A small network was trained on invented records. Each row is its activation on one of them, seen along a few directions.
After each row come some of the record's fields: Z, B, L, U, W, D.
A field that a record lacks is written absent.
The largest differences between rows may come from other fields.
In the rows, 500 means zero.
Random noise pushes rows far along 24 fixed directions. That doesn't count. These rows show it; they differ only by the noise:
[534 631 559 528 533 402 531 504 587 535 504 567 646 686 629 486 367 707
 465 505 568 563 613 410 445 263 413 575 642 631 535 609 629 394 514 483
 346 445 609 448 460 571 743 377 259 566]
[479 590 372 404 555 629 438 789 527 538 697 250 283 531 478 415 630 343
 550 536 565 511 512 497 634 737 526 481 483 412 495 431 448 594 530 399
 504 364 431 631 327 290 447 583 648 578]
[579 523 375 471 540 671 624 749 624 526 387 313 455 695 607 557 622 618
 409 681 528 594 608 330 378 445 626 514 593 337 577 469 533 337 478 599
 567 338 515 543 372 506 531 577 591 444]
[615 664 446 446 254 436 715 583 543 340 371 477 268 490 421 516 426 238
 499 417 636 414 472 497 553 600 415 409 346 412 365 438 391 608 648 389
 676 667 502 368 830 512 213 542 465 224]
[409 274 471 455 628 351 719 446 348 781 499 445 650 539 559 414 633 461
 651 723 668 622 261 517 559 378 596 378 694 519 413 350 670 444 138 648
 433 488 537 548 520 666 318 595 615 697]
[508 563 553 487 500 594 358 531 579 376 388 431 728 493 413 701 387 571
 661 452 362 365 505 545 555 442 609 490 592 591 467 493 531 641 739 475
 409 725 415 493 370 470 604 377 554 314]
[447 478 431 479 506 670 505 719 679 381 393 297 447 432 621 581 480 520
 380 708 519 426 564 482 649 611 546 510 323 370 403 213 426 498 423 615
 394 539 406 433 515 407 438 691 751 410]
[337 351 525 380 487 441 551 558 290 845 653 606 706 354 373 487 561 618
 782 467 485 461 423 590 677 221 625 463 437 797 454 447 328 496 496 263
 641 665 659 317 519 701 507 415 587 330]
[238 510 395 453 522 502 325 460 713 417 451 416 367 415 622 614 603 320
 582 305 519 522 535 549 454 564 498 478 396 415 754 877 481 643 601 526
 619 457 490 618 290 290 415 420 630 505]
[597 522 331 621 357 462 493 492 767 124 508 732 530 325 428 715 413  72
 318 345 613 434 480 385 561 379 518 672 368 279 632 435 604 740 549 681
 622 398 488 494 459 477 296 741 432 307]
[509 438 571 330 504 232 761 593 586 664 402 416 388 779 793 415 587 179
 466 652 856 518 507 403 373 430 368 714 587 482 544 442 622 673 377 487
 569 391 597 544 446 642 517 496 338 300]
[636 324 603 397 579 473 656 382 176 712 497 577 575 397 337 354 482 689
 424 347 402 636 376 443 452 527 681 565 468 554 563 339 342 381 386 520
 760 331 535 500 506 671 578 574 449 512]
[528 574 433 594 536 636 569 732 654 275 597 405 558 721 405 562 430 486
 471 549 397 526 471 365 564 286 684 489 600 445 492 267 699 637 402 568
 474 474 483 636 348 409 432 543 482 596]
[471 529 460 477 358 419 461 300 354 467 674 523 281 410 371 346 583 204
 514 292 560 386 329 526 547 544 359 578 558 466 400 370 554 744 598 404
 548 485 648 465 740 574 540 463 511 413]
[366 620 407 496 453 498 743 583 668 455 411 464 312 461 467 483 405 431
 551 389 634 492 476 482 472 314 683 474 406 522 562 515 548 503 495 598
 491 624 495 662 504 622 415 381 541 460]
[532 428 621 721 562 435 696 398 389 545 458 556 531 675 473 296 467 552
 639 502 327 512 673 504 579 460 452 411 650 497 526 452 539 408 328 444
 309 655 738 511 547 434 571 464 397 698]
[524 407 362 401 534 610 420 222 526 607 379 571 478 465 508 543 634 555
 815 706 444 514 452 567 508 644 472 402 427 501 498 562 334 516 403 661
 454 341 378 328 511 654 449 524 606 330]
[533 528 571 433 629 721 222 505 823 457 667 464 410 664 394 465 594 730
 459 595 474 437 513 438 438 512 365 750 275 686 370 364 493 700 172 621
 563 134 459 541 274 572 666 500 337 393]
[538 403 523 494 400 535 471 475 416 487 510 588 393 503 398 488 434 490
 489 516 368 415 438 499 473 458 587 516 451 667 356 383 413 635 680 333
 690 573 487 391 807 525 641 472 466 217]
[557 515 419 543 677 361 528 470 533 536 562 501 508 731 530 399 467 376
 615 492 558 491 421 438 558 515 346 455 506 627 511 537 611 482 502 487
 576 359 764 489 605 519 618 577 421 386]
[477 430 715 500 521 529 579 591 560 495 290 596 649 656 426 648 506 467
 459 266 584 471 425 657 186 653 454 610 581 398 295 691 420 428 286 517
 646 612 343 475 254 369 334 690 465 422]
[496 620 315 228 363 465 588 762 501 631 459 423 502 474 769 733 404 398
 476 546 646 680 351 333 437 256 631 467 586 405 517 639 477 428 640 577
 506 323 498 315 698 491 449 725 564 465]
[474 583 517 344 531 533 479 385 301 462 479 357 266 570 559 497 555 408
 721 650 506 463 327 589 425 757 411 463 437 470 439 456 404 633 453 606
 456 411 357 473 553 631 437 505 692 349]
[466 318 555 839 703 389 625 459 446 499 521 635 542 336 367 440 588 522
 359 452 539 482 669 473 546 486 624 458 382 529 697 610 446 347 366 515
 632 521 535 652 281 433 452 504 407 514]
[663 504 546 485 310 634 585 684 526 698 421 573 480 252 262 477 464 695
 499 419 551 539 636 552 490 534 635 497 558 566 266 608 346 313 492 413
 467 653 408 541 596 397 458 583 385 611]
[547 508 649 430 597 518 641 686 506 628 348 659 637 652 675 520 102 785
 516 550 352 663 578 501 348 386 730 572 419 665 633 530 456 217 479 547
 446 564 448 511 509 641 734 550 508 589]

[637 596 603 340 545 473 568 624 495 573 501 518 456 576 592 435 425 512
 513 453 526 571 606 460 458 626 372 681 307 486 619 526 354 428 369 539
 544 304 595 501 365 559 523 651 410 495] : Z: z1 / B: b1 / L: l2 / U: u2 / W: w2 / D: d2
[439 516 523 716 645 363 463 320 658 583 539 657 421 409 454 475 439 406
 558 406 444 509 514 450 535 411 610 287 397 611 616 821 498 497 435 560
 380 486 464 542 556 394 467 409 249 666] : Z: z1 / B: b1 / L: l2 / U: u1 / W: w2 / D: d1
[476 591 581 492 532 507 354 492 570 524 440 363 727 613 691 601 558 602
 593 502 256 578 601 396 525 355 464 417 515 318 878 607 679 396 510 582
 483 575 833 434 440 658 444 395 733 709] : Z: z1 / B: b1 / L: l2 / U: u2 / W: w2 / D: d1
[466 354 555 483 565 542 361 461 335 817 713 609 464 392 516 387 719 475
 380 530 527 528 426 563 399 665 487 582 499 392 487 472 412 351 352 454
 513 343 441 402 463 616 542 616 644 654] : Z: z2 / B: b2 / L: l1 / U: u1 / W: w2 / D: absent
[552 693 426 665 539 517 557 294 399 321 691 552 303 539 345 372 621 485
 536 444 407 427 479 341 496 357 428 527 322 420 751 387 596 481 453 659
 607 334 816 528 563 922 509 388 570 367] : Z: z1 / B: b2 / L: l2 / U: u2 / W: w2 / D: absent
[743 727 472 281 295 454 557 355 464 734 604 338 201 197 260 347 680 345
 391 206 664 483 417 277 557 464 489 531 445 394 541 431 405 655 588 515
 570 285 633 494 673 739 418 331 242 505] : Z: z2 / B: b1 / L: l1 / U: u2 / W: w2 / D: d1
[477 605 477 718 560 435 672 414 317 366 518 736 357 630 501 423 385 489
 611 353 417 465 651 546 393 505 351 491 444 542 591 755 355 277 571 444
 456 503 693 448 542 457 655 538 402 369] : Z: z2 / B: b2 / L: l1 / U: u2 / W: w2 / D: d1
[462 710 602 325 648 345 597 644 637 701 435 256 635 332 515 596 455 651
 601 389 747 453 512 409 728 388 451 406 282 699 437 651 297 467 364 577
 350 472 542 422 317 464 390 476 260 429] : Z: z2 / B: b1 / L: l1 / U: u2 / W: w2 / D: absent
[103 305 390 681 520 478 401 213 523 561 513 730 397 204 610 559 649 434
 249 436 666 372 385 635 299 402 589 536 504 453 433 653 469 392 562 561
 405 554 267 375 552 559 643 422 650 401] : Z: z2 / B: b1 / L: l1 / U: u2 / W: w2 / D: d2
[391 639 665 638 627 446 322 777 563 499 729 450 686 561 546 673 542 306
 388 515 637 331 412 533 481 405 420 555 504 426 474 472 709 493 392 503
 362 647 533 485 297 588 392 567 662 569] : Z: z1 / B: b2 / L: l2 / U: u1 / W: w2 / D: d2
[669 450 696 161 172 492 327 378 419 786 518 514 304 262 463 327 557 394
 591 420 456 542 508 578 484 711 372 699 478 502 430 462 419 729 512 373
 537 527 561 509 783 617 502 465 470 647] : Z: z2 / B: b2 / L: l1 / U: u1 / W: w2 / D: d2
[237 538 613 621 453 479 410 514 359 216 596 300 344 420 678 511 556 521
 420 597 420 402 650 518 556 428 346 585 502 466 526 481 561 662 477 504
 271 618 615 616 475 293 578 428 605 596] : Z: z1 / B: b2 / L: l2 / U: u2 / W: w2 / D: d1
[463 565 658 641 574 431 503 446 322 367 511 461 556 484 471 505 468 880
 480 667 498 443 541 552 573 504 270 377 266 703 353 502 412 315 319 517
 538 589 607 376 665 584 416 478 506 428] : Z: z2 / B: b1 / L: l1 / U: u1 / W: w2 / D: d2
[480 515 320 590 543 619 536 394 499 328 462 637 365 608 455 472 357 439
 509 434 372 521 353 575 439 676 547 354 429 412 440 457 438 386 548 556
 535 446 374 399 690 441 491 636 640 466] : Z: z1 / B: b1 / L: l2 / U: u1 / W: w1 / D: d1
[449 420 637 364 658 315 538 332 534 559 287 389 561 683 668 400 373 395
 613 384 535 452 390 580 490 684 292 549 531 595 401 495 524 598 428 549
 410 526 624 512 535 410 650 545 422 438] : Z: z1 / B: b2 / L: l2 / U: u1 / W: w2 / D: d2
[508 582 476 579 622 459 442 567 309 528 846 576 477 552 438 404 585 482
 583 665 621 455 428 586 647 630 218 445 279 568 427 370 443 375 264 438
 529 369 633 347 531 678 347 646 630 507] : Z: z2 / B: b2 / L: l1 / U: u1 / W: w1 / D: absent
[276 377 407 692 759 490 304 568 698 524 745 630 529 546 446 523 468 330
 546 542 506 383 332 602 649 505 522 349 309 707 344 508 505 565 364 430
 501 478 416 426 503 310 473 643 543 479] : Z: z1 / B: b1 / L: l2 / U: u2 / W: w1 / D: d2
[532 542 373 331 491 676 461 718 324 411 694 551 545 687 505 562 455 633
 666 622 403 569 403 481 412 384 491 724 533 609 451 403 500 478 517 538
 619 244 612 509 430 610 691 731 666 314] : Z: z1 / B: b2 / L: l2 / U: u2 / W: w2 / D: d2
[332 413 473 523 453 726 588 460 527 531 468 507 467 768 732 365 604 836
 284 713 374 580 630 488 329 361 545 595 641 312 496 203 537 308 346 501
 337 470 426 343 450 653 713 360 667 665] : Z: z2 / B: b2 / L: l1 / U: u1 / W: w2 / D: d2
[490 494 547 248 356 413 439 609 463 582 588 259 576 581 647 465 672 414
 552 515 635 536 610 432 621 410 301 738 729 457 567 397 597 792 528 342
 506 409 713 524 299 436 581 411 453 510] : Z: z1 / B: b1 / L: l1 / U: u1 / W: w1 / D: d1
[306 591 516 494 598 434 633 548 317 523 555 291 417 576 565 531 427 530
 379 215 366 542 342 311 529 265 626 321 561 474 455 554 335 509 515 461
 473 380 609 322 614 206 585 551 367 540] : Z: z1 / B: b2 / L: l2 / U: u1 / W: w2 / D: d2
[395 445 455 563 477 500 454 305 283 340 444 359 501 498 510 466 706 403
 550 436 452 434 487 606 487 679 382 462 669 280 629 469 594 531 659 462
 564 633 600 553 420 511 461 374 814 479] : Z: z1 / B: b1 / L: l1 / U: u2 / W: w1 / D: d2
[562 512 695 538 458 588 479 659 434 310 514 448 635 502 363 623 438 412
 480 311 282 326 577 452 545 401 510 719 431 424 555 274 467 673 506 493
 563 645 731 509 341 489 538 608 568 307] : Z: z2 / B: b1 / L: l2 / U: u1 / W: w2 / D: d1
[366 593 329 527 710 514 307 455 403 648 643 380 562 479 370 646 628 522
 819 342 459 455 233 485 471 357 488 234 637 689 402 928 531 386 603 570
 472 390 724 502 550 398 567 543 559 464] : Z: z2 / B: b2 / L: l1 / U: u2 / W: w2 / D: d2
[420 411 666 566 638 504 241 488 448 639 732 489 522 427 499 522 405 506
 406 506 192 479 332 406 649 385 654 349 311 603 496 328 456 613 375 461
 473 469 541 304 760 456 553 563 539 678] : Z: z2 / B: b1 / L: l1 / U: u1 / W: w1 / D: d1
[375 397 348 413 479 707 501 399 531 723 360 272 488 277 405 526 704 515
 623 359 373 375 386 468 612 436 663 366 581 359 370 371 360 461 550 599
 359 586 643 345 616 494 550 533 754 405] : Z: z2 / B: b2 / L: l1 / U: u2 / W: w2 / D: d1
[413 696 408 444 283 562 595 571 321 273 605 563 252 555 440 452 415 541
 712 424 388 586 539 623 512 528 393 398 362 525 499 629 371 497 565 340
 629 590 554 496 662 423 287 458 582 554] : Z: z1 / B: b1 / L: l1 / U: u1 / W: w2 / D: d1
[648 627 432 521 752 458 283 496 744 558 463 248 676 499 575 494 381 542
 407 466 523 439 499 309 657 520 537 484 616 580 638 477 754 454 806 620
 301 386 648 615 468 503 914 413 460 499] : Z: z1 / B: b1 / L: l2 / U: u2 / W: w1 / D: d1
[435 420 522 527 496 412 632 567 614 538 423 582 616 399 489 549 384 439
 430 512 634 515 477 536 512 355 755 504 534 557 535 456 605 541 506 525
 469 691 278 648 379 549 416 399 457 560] : Z: z2 / B: b1 / L: l2 / U: u1 / W: w2 / D: d2
[381 523 443 418 534 572 519 630 291 513 586 517 634 302 392 556 519 828
 741 486 477 525 596 597 618 410 558 535 337 714 608 618 306 343 545 455
 624 534 590 559 258 591 510 472 674 370] : Z: z2 / B: b2 / L: l2 / U: u2 / W: w2 / D: absent
[437 593 592 535 465 396 501 485 472 271 517 354 487 734 493 574 536 619
 429 514 530 507 464 462 488 421 286 350 554 614 269 628 496 690 415 369
 619 477 449 409 552 196 331 396 185 466] : Z: z2 / B: b1 / L: l2 / U: u1 / W: w2 / D: d2
[724 486 658 543 494 408 437 298 576 621 389 534 546 482 431 563 550 447
 559 668 559 431 434 437 422 453 432 470 516 550 447 501 636 573 346 675
 445 519 532 468 676 795 416 437 360 437] : Z: z2 / B: b1 / L: l1 / U: u2 / W: w1 / D: d1
[506 549 428 325 576 532 467 548 498 713 594 481 535 391 558 529 524 612
 621 510 562 553 549 391 534 315 537 645 424 606 675 553 385 454 461 613
 419 214 630 487 300 667 702 518 463 431] : Z: z1 / B: b2 / L: l2 / U: u1 / W: w1 / D: absent
[474 567 288 522 612 504 616 462 382 360 629 352 430 514 446 385 613 545
 618 714 779 472 436 536 657 592 323 524 544 536 398 300 570 484 350 666
 363 300 509 636 336 594 492 546 603 422] : Z: z2 / B: b2 / L: l1 / U: u1 / W: w1 / D: absent
[564 432 425 452 501 542 287 504 665 507 515 413 552 349 429 417 557 744
 276 725 653 568 441 587 600 740 528 380 333 610 470 335 681 415 588 426
 784 568 268 629 619 667 351 306 678 625] : Z: z2 / B: b1 / L: l1 / U: u1 / W: w1 / D: d2
[812 750 355 413 611 465 372 372 419 430 519 358 608 596 486 523 425 660
 520 623 550 612 344 364 547 655 404 329 615 531 549 527 639 397 730 621
 492 209 441 473 602 646 577 450 431 503] : Z: z1 / B: b2 / L: l2 / U: u2 / W: w1 / D: d2

Here are new rows. What are their fields?
[548 646 538 694 456 450 221 594 338 215 868 663 659 562 480 595 470 506
 451 486 453 542 559 523 544 451 142 584 528 491 540 654 676 468 435 429
 532 387 750 456 480 379 441 694 508 716] : Z: z1 / B: b1 / L: l2 / U: u2 / W: w1 / D: d2
[491 461 583 407 541 310 482 407 322 718 685 750 513 386 475 442 433 170
 690 351 540 528 401 629 540 592 516 535 415 551 670 583 382 621 484 381
 492 484 418 479 385 597 414 499 444 583] : Z: z2 / B: b1 / L: l1 / U: u1 / W: w1 / D: absent
[479 334 442 438 532 501 536 457 436 627 480 702 626 521 523 572 472 194
 664 306 379 435 511 512 514 488 649 641 623 424 614 504 271 645 707 376
 478 446 462 312 286 381 726 628 470 193] : Z: z2 / B: b1 / L: l1 / U: u1 / W: w1 / D: d1
[494 543 577 472 681 432 248 519 357 531 557 387 608 495 536 694 497 329
 755 391 323 502 447 496 481 571 513 405 596 549 701 890 483 623 654 516
 452 435 558 614 297 255 546 537 493 542] : Z: z1 / B: b2 / L: l2 / U: u1 / W: w2 / D: absent
[404 539 575 529 700 281 692 448 349 363 435 465 776 711 674 624 345 346
 408 222 431 518 400 381 554 359 522 444 539 321 750 429 440 526 529 511
 514 450 596 282 258 418 488 545 439 414] : Z: z2 / B: b2 / L: l1 / U: u1 / W: w1 / D: d1
[368 419 348 464 613 415 642 456 417 478 530 472 509 586 646 456 558 450
 675 730 666 495 444 522 549 395 445 581 566 584 520 395 605 529 405 636
 389 400 571 597 380 639 582 526 606 369] : Z: z2 / B: b2 / L: l1 / U: u2 / W: w2 / D: d2
[567 697 546 514 502 392 560 626 480 337 401 382 578 728 707 607 310 725
 464 560 454 682 601 368 430 337 391 378 576 551 600 763 620 345 536 542
 490 463 654 531 603 353 491 484 344 679] : Z: z2 / B: b1 / L: l1 / U: u1 / W: w2 / D: d2
[623 321 536 511 472 426 333 352 386 559 783 661 442 327 281 272 628 445
 338 409 501 505 455 486 536 555 436 707 419 641 548 356 602 647 495 374
 819 338 635 676 573 622 592 462 384 549] : Z: z2 / B: b1 / L: l1 / U: u2 / W: w2 / D: d2
[378 333 721 714 499 418 448 591 649 415 328 541 591 431 615 482 422 603
 238 488 526 403 791 633 498 624 431 574 462 559 448 598 526 407 558 321
 491 866 465 583 478 224 597 448 473 554] : Z: z2 / B: b2 / L: l1 / U: u1 / W: w2 / D: d2
[654 531 554 315 486 574 462 478 528 624 507 633 624 504 460 405 441 272
 548 387 469 493 415 668 544 899 534 599 413 232 619 201 463 501 517 462
 475 582 275 418 302 773 349 544 751 617] : Z: z2 / B: b1 / L: l1 / U: u2 / W: w2 / D: d2
[744 630 461 477 495 677 462 921 644 531 548 541 620 620 486 628 356 482
 632 737 358 585 640 482 614 585 663 379 385 436 610 436 460 386 542 422
 481 562 363 457 415 495 304 647 619 607] : Z: z1 / B: b1 / L: l2 / U: u2 / W: w1 / D: d1
[482 544 474 671 400 481 583 605 596 341 677 824 440 576 324 494 316 464
 424 358 448 600 497 500 419 242 626 490 441 624 497 614 582 527 427 399
 665 533 449 611 563 415 366 492 261 664] : Z: z1 / B: b1 / L: l2 / U: u1 / W: w2 / D: d1
[272 451 539 695 533 474 647 866 463 525 623 742 601 417 487 593 309 440
 476 521 577 493 507 682 540 388 732 426 428 576 397 563 438 307 395 376
 414 814 279 509 420 359 326 669 628 635] : Z: z1 / B: b2 / L: l2 / U: u1 / W: w2 / D: d1
[454 288 394 564 666 466 387 287 590 542 429 429 423 328 339 437 698 579
 541 532 525 504 374 542 542 665 471 281 248 677 486 661 512 455 392 595
 862 444 581 666 654 487 310 479 559 447] : Z: z2 / B: b1 / L: l1 / U: u2 / W: w2 / D: d2
[300 541 198 626 552 643 619 359 400 372 654 572 363 645 401 325 570 676
 630 605 458 438 495 634 666 557 464 263 515 582 283 346 297 430 570 306
 360 480 296 289 503 393 549 342 512 395] : Z: z2 / B: b2 / L: l2 / U: u2 / W: w2 / D: d1
[456 398 565 420 394 474 354 765 542 692 643 389 513 193 549 564 657 291
 525 674 518 463 552 490 773 496 555 468 305 443 550 405 481 637 405 417
 531 649 586 473 589 478 203 640 720 623] : Z: z1 / B: b2 / L: l2 / U: u2 / W: w2 / D: absent
[518 468 574 537 622 466 397 278 407 505 760 753 680 483 365 409 516 512
 533 358 471 459 440 537 512 428 385 749 480 568 576 361 541 574 298 571
 421 301 578 505 210 719 638 501 378 563] : Z: z2 / B: b1 / L: l1 / U: u2 / W: w2 / D: d1
[569 690 541 289 547 527 666 500 122 398 447 333 680 395 466 469 438 828
 437 230 554 537 540 525 563 685 369 659 468 390 585 356 222 285 580 533
 501 367 526 431 138 569 589 530 568 416] : Z: z2 / B: b1 / L: l1 / U: u2 / W: w2 / D: d2
